These are the activations of a small network on made-up records, seen along a few directions, one row for each record.
Here are examples, each followed by its value of one field, Zafu.
Other fields move the rows too, some of them a lot.
In the rows, 500 means zero.
Strong random noise was added to every row along 4 fixed directions; ignore it. To show where, here is one row again and again, with new noise each time:
[409 504 436 544 526 483 484 597 448 536 451 482 607 484 482 472]
[528 416 514 640 495 588 491 596 405 454 480 539 519 421 506 487]
[514 375 344 497 526 468 652 581 472 583 347 369 604 507 444 327]
[341 560 467 574 492 505 383 535 492 546 389 494 629 340 461 460]
[405 448 386 590 547 451 670 539 498 401 340 398 631 417 542 643]
[393 516 469 621 600 449 618 664 387 299 587 539 587 616 636 875]

[569 453 570 545 517 572 455 603 357 468 762 640 394 640 542 553] | c2
[490 420 434 517 645 466 874 516 482 375 405 336 534 575 553 679] | c9
[419 604 517 416 422 492 241 305 668 653 435 524 541 338 418 361] | c1
[544 667 710 479 551 512 338 535 434 325 888 762 376 729 652 880] | c10
[488 515 525 457 499 551 407 459 499 598 548 532 486 502 417 392] | c12
[665 310 453 598 447 525 628 397 541 413 472 528 414 375 587 528] | c13
[565 431 464 460 523 490 555 477 500 542 550 505 468 566 472 469] | c12
[631 411 500 429 590 570 738 519 472 488 498 401 442 694 502 474] | c14
[459 619 527 448 424 470 254 489 520 581 588 628 539 480 495 504] | c3
[348 587 419 371 487 451 369 568 493 782 482 442 618 532 318 218] | c12
[588 329 375 450 490 411 722 526 499 457 401 375 511 548 518 479] | c7
[657 300 521 599 425 564 571 476 474 360 422 504 425 358 539 505] | c7
[367 585 443 457 550 502 481 458 520 623 384 380 571 396 417 346] | c5
[415 478 370 443 576 389 691 532 483 472 544 421 553 644 535 627] | c2
[413 617 423 404 503 334 380 493 556 640 488 520 589 586 444 387] | c6
[514 582 584 498 445 528 257 680 356 664 699 661 452 663 421 285] | c6
[382 542 569 697 453 506 313 568 411 370 614 670 515 342 578 757] | c2
[549 533 489 382 457 427 359 447 551 560 553 565 491 544 503 424] | c11
[479 475 316 374 470 333 489 394 639 620 378 431 610 491 468 427] | c1
[624 422 467 410 508 426 428 614 414 546 683 596 452 748 522 410] | c7
[400 496 451 503 584 517 715 555 473 513 350 302 579 469 424 460] | c9
[622 411 486 535 461 551 514 621 419 573 493 504 455 557 447 285] | c15
[306 709 561 513 455 504 190 475 499 564 670 674 514 448 527 568] | c13
[656 401 650 606 471 721 534 371 535 426 378 490 378 293 489 426] | c14
[488 541 348 323 510 304 583 374 656 543 385 396 598 531 504 516] | c10
[347 542 420 565 573 466 630 570 472 427 401 356 604 422 504 643] | c5
[268 547 388 546 547 438 628 500 555 472 259 338 688 338 485 601] | c8
[359 648 489 521 453 441 289 386 645 561 345 521 587 282 451 430] | c15
[204 789 578 464 501 447 448 370 653 355 422 454 611 319 549 861] | c10
[560 419 310 340 568 278 648 630 455 634 556 402 575 876 491 346] | c4
[305 608 359 456 499 370 473 454 619 587 283 386 680 417 472 476] | c16
[427 583 308 336 531 245 372 574 509 709 681 592 589 751 536 452] | c13
[508 541 499 453 534 424 554 474 530 496 530 519 475 624 514 530] | c6
[569 480 485 315 528 474 678 473 534 509 530 405 458 687 500 469] | c11
[363 572 444 420 596 469 728 515 536 487 356 283 592 582 481 600] | c14
[314 608 439 503 506 441 525 503 565 511 340 402 621 432 493 582] | c16
[539 454 365 396 518 317 692 376 636 394 394 404 543 528 589 676] | c11
[700 273 509 659 462 652 551 591 380 466 467 541 450 420 486 340] | c8
[410 636 523 507 512 446 356 477 572 517 501 570 523 471 506 526] | c15
[707 278 512 689 512 639 630 669 312 392 555 507 408 476 527 471] | c5
[543 639 698 434 431 634 193 393 548 593 666 658 404 474 445 403] | c3
[243 733 636 526 532 468 334 598 422 456 638 562 553 579 541 721] | c4
[563 420 661 650 486 744 467 606 364 454 529 552 414 402 459 414] | c8
[278 627 450 573 599 388 462 627 428 440 545 531 647 523 541 724] | c9
[648 507 563 364 506 526 482 466 526 559 679 562 408 705 495 457] | c3
[549 472 515 478 506 569 537 633 428 597 514 461 461 633 445 344] | c16
[708 311 612 548 420 710 557 411 467 553 411 445 341 382 426 175] | c4
[540 530 517 328 473 552 375 582 444 759 662 500 475 743 367 189] | c1

Which value of Zafu does each new row have?
[654 565 611 388 510 495 344 546 444 519 802 691 382 748 543 528] | c10
[601 413 490 464 513 578 668 608 445 572 454 393 442 615 416 274] | c15
[449 478 334 458 509 393 624 513 554 571 315 360 618 526 490 442] | c16
[405 543 507 685 474 537 307 509 465 448 435 567 550 203 510 535] | c5
[665 382 490 491 397 551 573 405 558 497 358 442 466 332 465 368] | c10
[616 485 629 480 409 664 447 423 542 529 503 505 407 402 427 372] | c3
[554 468 523 469 489 471 385 486 503 483 574 579 454 536 523 480] | c7
[723 403 450 380 469 460 521 549 461 577 607 542 451 689 487 333] | c10
[518 478 578 570 457 667 319 614 384 694 478 514 493 353 320 110] | c9
[588 428 520 609 404 545 353 593 397 532 637 654 449 461 530 461] | c13
[559 431 403 382 524 371 514 532 506 541 542 492 510 663 510 433] | c7
[804 255 472 500 504 608 693 459 512 506 394 418 400 527 472 283] | c14
[408 642 491 364 561 391 473 522 514 611 598 524 514 740 475 467] | c6
[752 229 429 643 574 544 752 747 268 362 638 508 414 682 581 546] | c5
[576 510 525 502 453 480 433 486 493 425 604 618 483 536 574 663] | c3
[598 355 491 651 528 555 571 652 343 433 539 540 487 495 507 483] | c9
